These are the activations of a small neural network, seen along a few directions. Each row is one input.
In each table, some parts of the input vary, and every possible input appears once, in random order.
A made-up example of a description, with smaller parts first: one of 3 separate values, together with either a single point or one of 9 places around a ring or (one of 5 places around a ring, together with one of 6 places along a line).
Shared parts are said once, and a part with two or three values counts as separate values.

Other details of the inputs shift rows strongly along three fixed directions, in all tables alike. That doesn't count.

Rows:
R1: [ 2.39 -0.92  0.22  2.06  5.06 -1.32 -4.66  0.17  3.17 -0.37  1.96]
R2: [-0.38 -1.09  0.83  0.18  1.09  0.09  0.78  0.31 -0.51 -1.55 -0.02]
R3: [ 0.16 -1.89 -0.28 -1.14 -0.45  0.58 -1.28 -1.05 -2.10 -1.88 -2.48]
R4: [ 1.70  2.74 -0.09 -3.55 -1.52 -0.36  4.84  0.85 -2.33  1.15  0.90]
R5: [-0.16 -0.71  1.95 -2.22 -0.63  1.30 -2.25  0.08 -1.23 -0.59 -2.06]
R6: [ 1.22 -2.08 -0.62  4.02  5.92 -0.91 -2.64 -0.04  2.55 -2.38  1.05]
R7: [ 2.65  1.73 -1.06  1.68  1.30 -0.28  0.85  1.50  3.07  0.78  0.23]
R8: [ 3.10  0.95 -0.94  0.51  1.22 -1.20  0.41 -0.99  2.29 -1.79  0.91]
R9: [ 0.71 -1.69  1.67 -0.51 -1.97  1.59 -1.88  0.04 -2.23 -0.36 -0.95]
R10: [-1.69 -3.85 -0.11  1.01  2.20  0.43 -6.78 -0.92 -0.01 -2.35 -2.87]
R11: [ 2.66  1.21  1.23  1.02  3.30 -0.17  2.02  1.10  1.39 -0.54  2.05]
R12: [ 0.34  0.41  2.92 -2.26 -3.21  0.75  4.12  0.33 -2.30  0.13 -3.62]
R13: [ 0.11  1.44  2.50 -3.14 -3.34  2.28  3.94  0.41 -2.82 -0.82 -2.41]
R14: [ 0.64 -2.84  0.37 -1.42 -1.95  2.03 -2.32  0.15 -0.03 -1.31 -2.79]
R15: [-6.43  1.88 -3.29  0.21  0.30  0.06  1.76 -2.72 -1.82  4.07  3.74]
R16: [-0.18 -1.83  0.34 -0.08 -2.17  0.33 -1.31  0.61 -2.44 -1.66 -2.20]
R17: [-6.41  1.35 -2.30  1.63 -1.25 -0.01  0.82 -1.44 -1.66  4.23  4.74]
R18: [ 0.31 -1.27  0.31 -1.19 -1.71  2.90 -1.63  0.01 -0.45  0.06 -2.59]
R19: [ 0.17 -2.54  1.18 -0.15 -2.43  0.56 -2.12  0.21 -2.25 -1.94 -2.20]
R20: [ 2.79  1.34 -1.97  1.18  2.95 -2.00  1.06  0.67  1.05 -1.77  0.31]
R21: [ 0.24  0.36 -1.12 -0.25  0.31 -0.69  0.31 -1.20 -0.02 -0.71  0.50]
R22: [ 1.43 -1.88  0.19  3.64  4.72 -0.71 -2.64 -0.95  3.33 -2.12  1.94]
R23: [ 3.19  3.67 -0.10 -0.77 -1.73 -1.48  5.81  2.95  1.72  2.00 -0.66]
R24: [ 2.35  0.46  0.96  0.87  1.38 -0.62  1.39 -0.20  2.69 -2.10  1.31]
R25: [-7.41 -4.04 -1.86  2.30 -0.82  0.78 -4.85 -3.19 -1.77  2.07  2.82]
R26: [-3.74  1.41 -1.59  3.11 -0.15 -2.46  1.66 -0.60  0.22  4.35  3.74]
R27: [ 0.56  1.01 -0.77  0.71  0.89 -0.10  0.05 -1.39 -0.05  0.25 -0.77]
R28: [ 0.49  1.88  1.65 -1.86 -5.57  0.62  3.00  1.00 -2.93  0.08 -2.68]
R29: [ 0.91 -1.38  0.55 -1.79 -0.20  1.87 -1.33 -1.35 -2.33 -0.61 -1.85]
R30: [ 3.72  0.59 -0.73  0.29  2.11 -0.27  0.58  2.16  2.37  1.13  2.08]
R31: [-6.62  0.78 -2.53  0.83 -2.53 -1.03  1.55 -1.73 -0.69  3.51  5.50]
R32: [ 0.93  0.24  2.76 -4.19 -2.82  1.81  4.01  1.16 -3.46 -0.21 -1.27]
R33: [-2.92  1.07 -1.71  1.29  0.29 -1.39  1.39  0.09 -0.81  3.98  5.90]
R34: [ 0.10 -4.36  0.08  2.18  2.01  0.75 -5.72 -3.52 -0.03 -0.33 -3.53]
R35: [-0.56 -1.31  1.49 -2.11 -2.33  0.73 -2.74 -1.10  0.11 -2.04 -2.64]
R36: [ 2.13  1.93  0.85  1.96  2.34 -0.71  2.18  0.55  2.00 -0.52  0.64]
R37: [ 1.71  2.92  0.48  1.23  1.81 -1.80 -0.12  0.98  2.59 -0.30 -0.17]
R38: [ 0.97 -0.06 -0.49 -0.59  0.50  1.32  0.31  1.25  0.76  1.39  0.71]
R39: [ 3.40  3.58 -0.62 -1.73 -2.25 -1.04  5.21  2.56  2.80 -0.15  1.18]
R40: [-0.85 -1.71  1.34 -1.67 -1.06  0.36 -2.82  0.15 -1.15 -2.11 -3.10]
R41: [-0.59 -0.73  1.93 -0.90 -1.35 -0.20 -1.83 -0.50 -0.47  0.20 -3.95]
R42: [ 2.41  0.70 -1.29  0.69  1.30 -1.06  1.28  2.38  2.40 -0.36  0.80]
R43: [-6.92 -1.67 -3.15 -1.13 -1.54  1.29  0.35 -0.09 -2.38  2.85  0.59]
R44: [-0.60  1.97  0.42 -0.21  0.54 -0.20 -0.80  0.05  0.84  0.18  0.18]
R45: [ 1.98  2.25  0.39  0.27  1.42 -2.43  0.06  1.23  2.93 -1.53  1.04]
Each input here is: one of 5 separate values, together with either one of 4 places along a line or one of 5 places along a line.
- The inputs of R12 and R34 match in every part but the choice among 5 separate values. If R2 is changed in the same way as R12 into R34, which row does it become? => R3
- Which other rows does R37 become when the place on the line of 5 takes its other values? List them by row number. => R1, R5, R41, R44
- Which other rows does R33 become when the place on the line of 5 takes its other values? List them by row number. => R9, R17, R26, R28
- Which other rows does R20 become when the choice among 5 separate values takes its other values? List them by row number. => R6, R10, R16, R43
- Which other rows does R35 become when the choice among 5 separate values takes its other values? List them by row number. => R8, R24, R31, R39

Rows:
R46: [-2.03 -0.29 -0.60 -0.43  1.99  1.19 -1.66 -0.64  0.91  2.11  0.55]
R47: [-0.44 -3.76 -0.19  0.80  4.45  1.75 -3.39 -2.18 -0.83 -1.31  0.95]
R48: [-0.72  2.68 -0.57 -4.87 -4.96 -0.01  3.67  1.44 -2.25 -0.31 -4.78]
R49: [-0.54 -1.99 -1.46  2.33  0.11  0.91 -0.25 -1.60 -0.76  1.55  1.69]
R50: [ 1.97 -1.67  4.40 -2.78 -2.18  1.82 -1.49 -0.13 -2.47 -3.43 -3.99]
R51: [ 3.35 -4.52  3.94 -1.48 -2.86  2.54 -5.58  0.35 -1.59 -4.64 -4.15]
R52: [ 6.35  4.09 -0.40 -0.75  3.61 -1.16  7.18  3.39  2.53  0.66  3.26]
R53: [ 7.93  1.99  1.64  3.30  1.60 -2.00 -0.99  2.63  4.98 -0.97  0.84]
R54: [-0.31 -3.14 -0.85  0.83  1.40  1.72 -5.74 -0.06  1.90  0.90  0.25]
R55: [-5.03  3.74 -2.37 -1.64  0.12 -0.67  4.58  0.24 -0.15  3.58  1.71]
R56: [-3.18 -0.38 -1.21  1.40  0.48 -2.12 -1.44 -1.36 -0.12 -1.37  0.43]
R57: [ 0.62  2.26 -2.44 -0.73 -1.24 -1.31  1.68  2.36  2.35  0.84  1.06]
R58: [-1.93 -1.42 -0.58  0.20  3.10  0.51  0.15 -1.87 -1.69 -0.98  2.37]
R59: [-5.87 -1.00 -2.02  0.57 -2.04 -1.15 -1.07 -0.99 -0.86  0.84  3.61]
R60: [-3.55  2.15 -1.81  1.40 -1.28 -2.26  1.03 -1.16  0.04  2.19  0.13]
R61: [-0.74  2.69  2.32 -3.04 -4.92  0.16  4.55  0.47 -2.85  0.66 -4.37]
R62: [ 8.71  0.70  0.45  4.19  2.99 -1.30  1.12  1.94  3.05 -1.95  1.05]
R63: [-1.84  0.05  0.82  1.62  0.95  0.24 -1.53 -1.44  0.51  2.46  0.64]
R64: [ 0.09 -4.00 -0.45  0.90  4.51  2.25 -3.27 -1.53 -0.30 -0.39  0.68]
R65: [-2.96  1.39 -1.82  1.31 -2.64 -1.65  0.58  0.10  0.60  2.72  2.19]
R66: [ 0.13  0.43  3.20 -3.14 -3.19  0.53  1.87  0.03 -2.99 -3.15 -4.12]
- What is each input in this table made of? => either one of 2 separate values or one of 4 places along a line or (one of 3 separate values, together with one of 5 places around a ring)
- Which other rows does R59 become when the place on the ring of 5 takes its other values? List them by row number. => R50, R51, R56, R66

Rows:
R67: [-4.60  2.77 -0.59  2.76  1.17 -1.99  2.29 -0.04  0.92  4.66  2.44]
R68: [-0.39 -2.18 -1.16  2.68  5.59 -1.29 -1.87 -1.78  1.10 -2.40  1.25]
R69: [ 7.83  0.09  2.79 -0.07 -3.10  0.44  3.38  1.71 -0.71 -3.73 -2.45]
R70: [ 3.08  2.14  2.32 -4.37 -0.04  1.85  4.14  3.05 -1.43 -2.16 -1.18]
R71: [-2.85 -4.28 -0.03  0.14  1.73  0.83 -4.42 -2.71 -1.59 -3.78 -2.71]
R72: [ 5.37  2.49  0.73  2.71  4.17 -3.07 -4.24  0.37  5.53 -2.63  0.46]
R73: [ 0.20 -1.34 -0.86  2.01 -1.09 -1.96 -2.52  0.33  0.58 -2.39  0.46]
R74: [ 2.35  1.57 -0.37  0.04  1.32 -0.93 -0.07  3.25  4.08  0.48 -0.37]
R75: [-0.95  2.75  1.83 -1.05 -3.89  0.02  6.53  1.37 -2.10  2.46  3.49]
R76: [-1.99  0.88  0.75 -5.71 -4.83  2.03 -0.14 -0.10 -2.01  0.62 -1.92]
R77: [ 1.23  1.95 -1.37  0.76  3.86 -0.57 -0.30 -0.45  2.47  3.20  4.72]
R78: [ 2.47  1.18  1.55 -0.14  4.08 -0.22  1.69  1.44  1.18 -1.78  1.35]
R79: [-1.39  3.59  0.39 -0.85 -1.96 -1.76  2.59  2.58  1.54  1.26 -1.24]
R80: [-2.57  3.97  0.70 -1.87 -5.05 -2.26  4.76  2.65 -0.92  0.82  2.74]
R81: [ 3.08  1.37  1.63  2.22  2.13 -0.06  1.66  1.24  2.60  1.37 -0.55]
R82: [-3.98  1.18 -4.55 -0.65  0.30 -0.86 -0.53 -1.55  0.65  2.48  3.57]
R83: [-1.22  0.46  2.83 -3.67 -3.98  2.60  1.63 -2.17 -3.51  1.60 -2.08]
R84: [-2.39  2.37 -0.54  5.18  2.32 -3.45  1.28  0.04  2.02  2.79  7.29]
R85: [-4.39  0.57 -1.23 -3.11 -1.10  1.20  5.01 -0.41 -4.06  0.50  0.77]
R86: [-0.89 -2.65  0.88 -0.25 -2.00  1.26 -4.03 -4.24 -3.14 -0.97 -4.46]
R87: [ 2.30 -4.24 -1.70  3.08  2.39  0.97 -4.00 -0.38  0.68 -0.47  2.18]
R88: [-4.39 -4.53 -1.63 -1.89 -4.58  2.07 -3.02 -0.73 -2.88 -0.36 -0.32]
R89: [ 7.70  1.72  1.30  0.36  0.53  0.13  1.40 -0.68  1.06 -2.51 -2.45]
R90: [ 4.57 -3.32 -1.82  3.61  5.12  0.68 -4.11  0.31  3.62 -0.07 -1.47]
R91: [ 3.53 -2.17 -1.46  0.94  1.46  0.03 -3.43  1.46  3.59 -2.06 -3.43]
R92: [ 1.33 -2.43  0.78  3.08 -0.91 -0.67 -2.37 -1.14 -1.13 -1.99 -0.74]
R93: [-2.46  1.77 -2.70  2.56  1.99 -2.30  0.36  1.95  3.81  2.32  8.22]
R94: [ 5.09  2.17  4.24 -2.95 -0.20 -0.85  2.43  2.40  0.14 -5.41 -3.79]
R95: [-0.02 -4.74 -2.32  1.44  3.36  2.38 -7.21 -3.77 -0.18  0.66 -0.14]
R96: [ 1.78 -1.51  2.28 -3.48 -2.65  3.46  0.17  1.80 -1.63  1.01 -4.91]
R97: [-2.59  1.54 -1.60 -1.74 -2.76 -1.20 -0.22 -1.68 -1.06 -0.08 -0.98]
R98: [-5.92 -2.73 -1.40 -0.90 -3.37  0.74 -2.76 -1.27 -2.04  0.82 -4.37]
R99: [-3.64 -5.52  0.47 -0.26 -1.20  3.34 -4.57 -1.30 -2.70  2.19  1.58]
R100: [-1.88  5.36  0.48 -0.14 -0.80 -2.02  3.75 -0.92 -0.47  3.03  2.79]
R101: [ 7.06  1.16  2.05 -0.29 -1.59  0.92  3.66  1.94  0.50 -2.07 -5.56]
R102: [-2.11 -0.80 -1.58 -2.58  0.69  1.98  2.09  0.06 -2.93 -0.50  0.25]
R103: [-5.20 -3.33 -1.00  2.28 -0.63  0.89 -3.09 -2.89 -2.19  1.99 -3.16]
R104: [-3.15  2.72 -0.09  0.13  3.51 -2.35  4.07  0.27  0.58  1.10  4.73]
- What is each input in this table made of? => one of 2 separate values, together with either one of 4 places along a line or (one of 3 separate values, together with one of 5 places around a ring)
- The inputs of R83 and R89 match in every part but the choice among 2 separate values. If R81 is changed in the same way as R83 into R89, which row does it become? => R101
- Start at R71 and move only the place on the line of 4, one step at a time. The first step leads to R68. Which rows follow, in order? => R85, R102
- Which other rows does R102 become when the choice among 2 separate values takes its other values? List them by row number. => R70
